Each row below holds a small network's activations on one input, seen along a few directions.
In each table, some parts of the input vary, and every possible input appears once, in random order.
Descriptions start from the smaller parts, as in this example, which fits no table here: line(4) and (point or ring(11) or (values(3) and ring(8))).
Shared parts are said once, and a part with two or three values counts as separate values.
In the rows, 128 means zero.

Other details of the inputs shift rows strongly along two fixed directions, in all tables alike. That doesn't count.

Table:
r1: [138 152 103  73  97 148 101  75  99 117 143  90]
r2: [122 114 112  68 101 127 109  90 108 104 130 122]
r3: [135 136 107 108 129 155 100 100 118 120 135  67]
r4: [107 132 113 158 156 159 118 167 148 130 131  65]
r5: [119 123 134 100 152 132  88 134 108 130 173  90]
r6: [119 131  95  67  90 116 125 113  86 113 156 111]
r7: [ 99  88 140 170 165 113 126 162 177 155 115 112]
r8: [131 139 128  70 128 139  91  93  69 102 159 117]
r9: [129 137 171 194 177 105 145 158 128 133 117 194]
r10: [107  91 147 177 173 114 138 168 173 159 111 110]
r11: [117 106 106 146 174 102 123 161 156 127 128  65]
r12: [158 117 151 128 103 102 158 118 108 150 120 203]
r13: [156 157 152 138 100 127 154 113 135 117 116 205]
r14: [115 118 166 196 118 107 184 152 132 140  86 252]
r15: [ 97 137 120 188 157 141 131 160 152 148 123  86]
r16: [129 122 106  63  98 108 114 110 125  94 148 128]
r17: [113 119 131 149 154 150 107 147 175 147 137  65]
r18: [150 138 137 129 108  83 164 117 113 130 113 204]
r19: [167 146 159 135  98 139 148 117 121 148 119 200]
r20: [127 147 161 142 121 126 145 134  75 120 140 215]
r21: [143 120 110  66 111 130 117 100  91 110 127 115]
r22: [ 88 101 133 186 169 122 149 181 158 137 108 112]
r23: [141 106 162 176 149 108 162 159 142 164  97 184]
r24: [108 140 107 102 112 161 109 130 131 108 154  75]
r25: [155 154  99  70  96 135 105  99 114 100 161  95]
r26: [117 140 110 158 162 126 114 145 166 135 132  62]
r27: [126 108 101  94 137 125 109 110 109 118 131  71]
r28: [107 128 129 180 165 134 118 155 190 128 118  97]
r29: [159 132 134 108 111 101 154 128 112 115 116 188]
r30: [139 128 137 137  99 110 168 130  92 128 117 204]
r31: [169 159 147 137 105 128 154 121 124 121 113 202]
r32: [123 120 115 141 155 146  99 143 159 149 147  43]
r33: [130 118 112  58 103 130 114  90 100 103 134 111]
r34: [108 124 122 149 162 160 105 128 159 128 117  57]
r35: [140 129 137 121  99 118 164 137  93 122 116 200]
r36: [124 126 141 196 179 153 130 148 158 147  89 103]
r37: [108 105 132 172 178 104 140 170 176 130 108 106]
r38: [137 120 111  66  97 107 118 103 104 137 155 116]
r39: [141 145 151 136  96 146 136  88 122 123 103 199]
r40: [116 115  99  92 135 118 109 106 110 126 130  71]
r41: [114 146 102  71  77 159 101 106 115  97 163 106]
r42: [136 136 123  76  83 149  99  97 132 123 158 122]
r43: [108 130 131 206 162 145 140 168 153 146 115 104]
r44: [156 152 150 133  91 126 146 101 118 155 127 192]
Description of these inputs: values(4) and (point or (values(2) and line(5))).
Q: Changing only the values(4) part turns r29 into r21. The same change can be made to r25. Which row results?
A: r3
Q: Changing only the values(4) part turns r28 into r41. The same change can be made to r11. Which row results?
A: r30
Q: Change only the values(2) part in r34. List by row number the other rows that result.
A: r33
Q: Change only the line(5) part in r17. List by row number the other rows that result.
A: r19, r32, r42, r44

Table:
r45: [112 111 113  87 144 130  94 123 120 121 150  68]
r46: [105 114 137 165 141 120 150 154 134 137 112 147]
r47: [120 142  94 103 129 141 107 126 131 105 146  60]
r48: [122 131  97  94 130 152  97 116 119 109 142  54]
r49: [174 164 151  70  39 139 141  70  72 120 149 235]
r50: [123 130 150 174 146 142 133 131 137 153 110 141]
r51: [130 117 147 162 154 113 141 154 136 145 122 146]
r52: [179 169 134  74  51 128 149  62  62 101 126 229]
r53: [136 148 128  98  92 143 119 111 119 112 147 151]
r54: [101 114  98  81 128 131 102 132 124 102 153  65]
r55: [115 112  98  91 140 128 106 129 113 111 141  64]
r56: [123 119 115  84 103 128 121 107  92 116 139 128]
r57: [141 112 142 158 135 112 143 134 174 156 106 140]
r58: [111 117 141 164 141 118 143 159 140 144 124 150]
r59: [122 115 104  80 142 128  96 124 112 120 152  59]
r60: [131 135 111  99 132 148  96 126 132 122 159  62]
r61: [111 109 142 164 153 119 140 142 131 133 103 148]
r62: [139 142 128  87 102 146 105 104 117 117 156 123]
r63: [113 117 144 161 146 115 139 158 145 135 122 153]
r64: [107 132 103 100 124 152 100 125 136 105 147  65]
r65: [126 127 135 164 151 104 146 159 140 134 121 148]
r66: [118 127 143 174 147 141 135 132 140 133 101 144]
r67: [153 146 140 115 110 139 130 102 105 129 125 160]
r68: [119 113 150 164 147 118 139 151 136 151 125 148]
r69: [157 123 133 101  98 115 137  93 133 140 111 159]
r70: [120 124 131 165 151 106 153 154 135 127 109 145]
r71: [127 113 129 160 129 114 154 137 172 141  92 140]
r72: [131 121 142 163 164 105 141 142 128 143 110 143]
r73: [130 106 130 162 139 115 147 128 165 146  86 133]
r74: [114 113 114  88 138 128  95 132 128 119 163  70]
r75: [106 133  97  94 115 156 101 123 128 111 153  57]
r76: [132 145 137 175 144 126 141 149 150 135 119 143]
r77: [111 118  93  82 129 128 108 136 119 104 152  60]
r78: [165 167 139  66  32 140 142  77  76 111 150 230]
r79: [116 111 148 163 153 120 138 142 128 153 112 145]
r80: [138 140 144 174 157 128 136 131 137 144 107 138]
r81: [127 115  92  77 110 125 103 121 162 122 147  58]
r82: [134 123 144 164 158 104 142 151 137 142 123 145]
r83: [115 119  95  82 132 127 100 143 126 111 164  58]
r84: [173 151 132  63  58 105 155  72  53 100 128 235]
r85: [123 137 136 174 141 138 147 146 144 131 106 141]
r86: [129 139 140 173 141 136 140 152 149 138 118 145]
r87: [116 127 141 177 141 144 139 133 135 142 103 141]
r88: [125 130 153 171 152 140 129 130 142 145 108 144]
r89: [140 142 146 174 151 127 137 141 146 142 120 141]
Q: Changing only one part turns r89 into r47. The same change can be made to r62. Which row results?
A: r64
Q: Changing only one part turns r61 into r63. The same change can be made to r73. Which row results?
A: r81
Q: What is each input in this table made of?
A: ring(5) and (point or (values(2) and line(4)))
Q: Change only the values(2) part in r60. List by row number the other rows that result.
A: r51
Q: Change only the line(4) part in r50. List by row number the other rows that result.
A: r67, r80, r88
Q: Change only the line(4) part in r53. List by row number the other rows that result.
A: r76, r78, r86

Table:
r90: [ 93  91 107 141 183 126 103 160 159 143 129  28]
r91: [120 126 147 182 135 136 149 145 149 146 103 161]
r92: [145 137 124 100 104 136 125 100 117 126 132 127]
r93: [133 117 122  90 110 120 123 112 111 119 134 137]
r94: [144 137 123 101 104 136 122 101 121 118 133 130]
r95: [139 139 128 102 107 137 115 104 118 121 142 134]
r96: [130 131 127 103 123 121 122 132 117 119 147 130]
r97: [129 133 168 211 159 124 167 143 117 151  84 203]
r98: [140 145 118 100 101 136 124 107 125 114 131 131]
r99: [141 129 127  93 116 118 120 120 108 118 149 137]
r100: [137 121 127 111 119 114 134 117 120 121 126 142]
r101: [123 120 139 160 144 136 131 133 145 149 110 124]
r102: [134 124 124  93 113 117 120 113 109 118 143 137]
r103: [114 114 132 169 149 116 148 156 148 137 111 130]
r104: [127 128 124  92 110 119 123 118 111 115 144 138]
r105: [136 139 130 118 109 137 131 113 130 120 126 139]
r106: [128 127 111 110 116 118 132 131 125 118 132 122]
r107: [140 148 130 101 107 141 117 115 118 118 149 135]
r108: [132 127 120  91 107 119 130 115 115 112 135 134]
r109: [138 147 132 123 109 140 127 127 121 126 144 142]
r110: [127 140 123 115 108 141 120 120 124 123 144 125]
r111: [139 145 113 104  96 138 127 111 123 116 135 130]
r112: [143 127 115  92 110 113 129 111 111 123 130 130]
r113: [133 143 127 101 103 139 118 109 120 118 143 135]
r114: [144 134 161 205 144 120 167 137 150 159  79 196]
r115: [125 127 119 101 108 121 126 126 112 119 146 134]
r116: [119 136 160 198 155 129 158 147 122 135  94 188]
r117: [ 96 116 103 155 168 147 105 159 172 132 134  25]
r118: [132 132 128 114 116 120 133 136 113 123 145 146]
r119: [143 141 131 111 119 138 117 117 119 133 144 122]
r120: [122 114 165 194 146 109 169 153 144 149  86 206]
r121: [135 131 115  91 107 116 129 116 117 111 133 135]
r122: [132 139 124 105 120 138 119 108  90 108 136 133]
r123: [116 124 128 162 173 140 107 154 161 139 134  71]
r124: [147 141 119 101 105 134 121 102 123 117 130 130]
r125: [121 118 118 104 111 124 128 129 117 121 136 128]
r126: [ 99 113 112 153 180 143  95 152 166 145 137  24]
r127: [142 130 127  92 116 118 123 119 103 127 148 134]
r128: [123 142 125 126 119 140 131 125  96 113 132 142]
r129: [116 123 142 168 145 138 135 142 154 140 108 135]
r130: [ 99  97 105 143 183 122 107 158 161 139 129  24]
r131: [ 97 105 111 150 177 146  94 151 172 137 129  27]
r132: [123 115 141 156 149 112 139 142 133 147 117 142]
r133: [138 120 160 200 150 100 172 147 147 149  80 206]
Q: What is each input in this table made of?
A: line(4) and (point or (values(2) and line(5)))
Q: Changing only the line(4) part turns r96 into r118. The same change can be made to r129. Which row results?
A: r91
Q: Changing only the line(4) part turns r94 into r105. The same change can be made to r122. Which row results?
A: r116
Q: A walk changes only the line(4) part. It starts at r114 and steps to r124. List the rest of the walk in order.
A: r98, r111
Q: A walk changes only the line(5) part. It starts at r114 and steps to r92. List the rest of the walk in order.
A: r101, r126, r119

Table:
r134: [126 122 107  90 116 126 119 107 102 116 134 103]
r135: [133 141 154 221 162 144 144 149 188 161  90 138]
r136: [149 132 106  59  85 119 123 105 115 114 150 121]
r137: [111 113 142 201 164 117 162 164 149 147  84 152]
r138: [160 141 131  90  71 108 153 102 115 112 131 202]
r139: [121 132 164 209 155 108 171 170 142 140 101 207]
r140: [158 176 132  87  76 160 117  87  87 107 156 163]
r141: [ 89 110  86 114 156 132 103 150 149 107 138  29]
r142: [ 99 127 123 163 161 169  95 146 173 142 135  45]
r143: [107 121 116 129 167 125 107 150 127 130 148  60]
r144: [124 108 103 103 160 122  95 130 152 130 138  40]
r145: [165 135 121  69  77 112 130  88  99 121 140 166]
r146: [135 156 109  93  97 167 107  91 112 108 137 101]
r147: [139 126 174 202 164 108 161 149 123 150  95 209]
r148: [139 124 145 116  99 120 140 111 105 137 128 187]
r149: [ 98  99 108 104 166 136  84 138 144 131 148  27]
r150: [129 130 141 113  92 120 145 122 118 121 130 192]
r151: [123 109 152 200 173 115 153 144 140 146  80 158]
r152: [148 148 125  72  83 122 133 110  78 107 155 171]
r153: [107 108 119 123 135 131 118 146 141 132 141  90]
Q: What is each input in this table made of?
A: values(4) and (point or line(4))
Q: Which other rows agree with r138 in the values(4) part? List them by row number.
A: r135, r136, r144, r145
Q: Change only the values(4) part in r140. List by row number the other rows that result.
A: r135, r142, r146
